A small network was shown many inputs. Here are its activations along a few directions, one row for each input.
In each table, some parts of the input vary, and every possible input appears once, in random order.
Descriptions start from the smaller parts, as in this example, which fits no table here: one of 5 places around a ring, together with either a single point or one of 9 places along a line or (one of 3 separate values, together with one of 6 places along a line).
Shared parts are said once, and a part with two or three values counts as separate values.
In the rows, 128 means zero.

Rows:
R1: [128 217 210 144 149 183 130 134 128 132 122 126  79  48 126]
R2: [ 98  90  48 124 153  63  97 114 115  89 164 144 134 208  99]
R3: [129  41  35 107 110 139 117 188 164  93 157 155 160 157  48]
R4: [135 162 202 149  89 157 167  36 109 173  78 107 127  74 239]
R5: [141 204 190 121 185 149 165  97 104 133 103 132  76  70 165]
R6: [136  65  56 126 145  87 103 184 163 133 181 136 149 195  63]
R7: [123 191 219 122 123 147 156 111  86 159  87  90  99  78 200]
R8: [174 179 200 122 167 174 176 159 153 174 111 118  91  66 111]
R9: [108  65  56 142  51  67 103  65 123 120 132 138 200 220 181]
R10: [100 107  54 144 125 108  57 149 135  93 176 145 149 188  64]
R11: [ 91  77  70 126  95  46  86 129  91 114 137 118 173 205 133]
R12: [172 139 197 109 145 216 178 170 163 123  90 128  99  27 108]
Changing only one part turns R5 into R4. The same change can be made to R2. Which row results?
Answer: R9
What is each input in this table made of?
Answer: one of 2 separate values, together with one of 6 places along a line
Which other rows does R10 become when the choice among 2 separate values takes its other values? List them by row number.
Answer: R1

Rows:
R13: [104 191 163 129 172  99 127  90  86 124 124 122  86 129 162]
R14: [125 161 152 128 153 183 121 156 147 130 136 133  97  84  70]
R15: [104  79  47 128 141  30  90 138 109 132 173 132 153 229 108]
R16: [123 191 155 149 164 165  98 135 136 100 143 143  88  84  85]
R17: [157  97 132 122  77 144 162 101 152 147  86 129 158 108 171]
R18: [171  93 138 110 145 189 169 188 169 133 131 144 118  88  77]
R19: [139 140 165 117 153 100 162 135 114 158 119 100 113 125 157]
R20: [112 143 146 143  81 149 123  80 109 138 103 118 142 108 169]
R21: [165 111 158 111 155 109 185 138 133 170 113 117 132 129 148]
R22: [100 165 145 147  96 143 104  68  93 108 110 132 134 105 188]
R23: [116  64  26 116 134 102  78 193 151  72 171 156 157 191  23]
R24: [145 128 150 119 148 179 141 185 159 125 136 126 108  80  83]
R25: [131 180 161 125 155 103 143 119  99 148 123 113 101 133 158]
R26: [ 98  59  32 142  69  87  81  90 134  98 154 141 187 218 139]
R27: [130 117 150 133  74 140 136 104 128 136  97 115 148 108 180]
What is each input in this table made of?
Answer: one of 3 separate values, together with either a single point or one of 4 places along a line

Rows:
R28: [104 125 104 142 103 104 100  95 114 116 136 132 146 160 146]
R29: [123 108 102 130 116 136 111 142 140 108 140 139 138 133 102]
R30: [117 115 104 132 123  79 117 105 111 135 136 123 143 175 149]
R31: [149 168 189 123 147 171 170 106 129 144  97 124  97  64 162]
R32: [126 108 102 130 119 140 112 146 145 109 139 139 139 131  95]
R33: [119 110 103 129 127  86 119 114 113 133 136 123 142 170 143]
R34: [108 115 102 135 108 115 105 112 121 111 135 133 142 151 131]
R35: [135  99 103 119 137 113 130 154 139 128 140 132 134 148 103]
R36: [147 168 197 126 131 170 169 113 126 150  95 115 104  63 166]
R37: [114 115 100 132 110 124 107 123 127 109 136 137 143 145 121]
R38: [130 102 102 119 134 104 128 142 129 128 137 128 137 158 114]
R39: [145 166 211 131 105 169 156 126 125 164  91 103 118  67 174]
R40: [147 167 203 129 119 171 163 118 123 160  90 110 111  63 168]
R41: [131 108 102 129 121 150 114 157 153 113 144 139 135 126  86]
R42: [121 106 103 125 129  90 123 123 119 131 135 124 139 166 134]
R43: [106 119 102 139 107 111 102 104 116 114 137 132 145 156 140]
R44: [117 111 101 131 113 129 108 130 131 108 137 136 142 143 113]
R45: [127 106 100 121 132  99 126 135 125 129 136 128 139 160 123]
R46: [142 100 104 118 141 128 133 169 152 133 145 133 131 141  85]
R47: [138  99 104 119 140 117 131 158 144 129 140 132 135 146  96]
R48: [118 230 194 134 198 142 118 144 101 128 136 120  60  83 110]
R49: [152 171 183 124 156 170 172 100 132 135  99 133  93  67 157]
What is each input in this table made of?
Answer: either a single point or one of 5 places along a line or (one of 2 separate values, together with one of 8 places along a line)

Rows:
R50: [124 123 120 131 121 118 123 118 125 127 129 128 135 140 136]
R51: [119 128 121 132 124 115 120 116 119 127 131 126 132 141 137]
R52: [132 115 117 124 130 133 128 141 138 123 133 132 130 129 111]
R53: [127 126 118 128 135 125 122 136 132 123 136 132 127 135 113]
R54: [135 112 118 125 126 135 130 144 141 127 132 131 133 128 111]
R55: [119 129 122 131 127 110 120 116 117 127 130 126 131 144 138]
R56: [122 131 119 129 138 122 118 134 126 122 138 130 123 136 115]
R57: [125 119 121 129 116 122 125 122 126 127 126 128 138 137 135]
R58: [122 133 119 128 141 117 119 134 123 123 138 130 123 139 116]
R59: [131 110 119 128 111 128 131 125 133 132 125 127 142 134 135]
R60: [128 112 118 127 115 126 130 122 130 127 125 129 139 135 135]
R61: [128 122 119 126 131 128 124 141 133 122 134 131 129 131 112]
R62: [152 203 231 128 149 187 174 114 122 157  87 112  83  35 169]
What is each input in this table made of?
Answer: either a single point or (one of 2 separate values, together with one of 6 places along a line)
Which other rows does R56 become when the choice among 2 separate values takes its other values? List them by row number.
Answer: R51

Rows:
R63: [100  80  60 142 108  63  77 123 123 115 163 129 164 214 113]
R64: [147 142 159 123 145 150 158 127 134 151 117 120 109 101 140]
R65: [125 164 154 137 129 132 133  97 113 138 116 127 118 110 156]
R66: [150 146 159 129 140 150 154 120 138 149 115 129 115  96 135]
R67: [124 163 162 125 136 120 138 111 103 135 110 118 115 118 161]
R68: [134 139 156 134 106 163 136 117 138 128 112 129 129  95 147]
R69: [130 137 158 127 112 156 143 123 126 139 112 117 122  97 148]
R70: [132 135 162 127 114 146 144 127 123 138 109 117 125  94 152]
R71: [151 145 158 129 138 157 152 120 147 141 118 132 116  98 139]
R72: [148 140 163 123 146 140 158 130 132 150 114 121 112  97 144]
R73: [137 163 160 132 145 166 132 135 141 122 125 132 106  88 117]
R74: [111  56  39 121 104  93  99 131 130  96 147 143 172 193 103]
R75: [123 158 160 130 135 122 138 107 108 140 116 118 115 111 164]
R76: [120  59  39 118 121  86 114 137 143 100 155 148 161 195  92]
R77: [111  67  55 132  92  84  85 147 131 119 154 128 177 201 103]
R78: [149 144 166 118 146 137 159 134 127 145 109 120 112 104 141]
R79: [122 161 155 131 134 132 137 103 109 141 118 118 112 115 160]
R80: [134 157 166 125 152 149 139 145 127 132 121 121 102  86 122]
R81: [133 160 161 125 151 159 137 142 129 132 124 121  99  90 118]
R82: [101  68  43 131 119  72  90 107 123  92 156 145 159 206 112]
R83: [119  71  54 128 109  78  99 153 144 125 162 133 167 203  91]
R84: [110  74  39 121 131  96  94 153 136  88 168 155 148 188  73]
R85: [136 164 161 132 147 159 134 135 132 130 122 129 105  86 113]
R86: [133 140 164 121 115 143 144 131 119 133 104 118 125 101 149]
R87: [127 163 153 137 126 139 132  96 121 130 119 129 118 112 159]
R88: [133 140 157 134 109 156 138 117 130 136 110 126 128  94 144]
R89: [135 162 168 120 152 146 139 148 121 127 115 121 102  94 119]
R90: [108  86  56 131 120  89  80 169 136 112 175 139 154 197  71]
What is each input in this table made of?
Answer: one of 4 places along a line, together with either one of 2 separate values or one of 5 places along a line
Changing only the place on the line of 4 turns R77 into R83. The same change can be made to R88. Which row results?
Answer: R66
Which other rows does R64 become when the place on the line of 4 takes its other values? List them by row number.
Answer: R69, R79, R81
Which other rows does R82 become when the choice among 2 separate values takes its other values? List them by row number.
Answer: R63
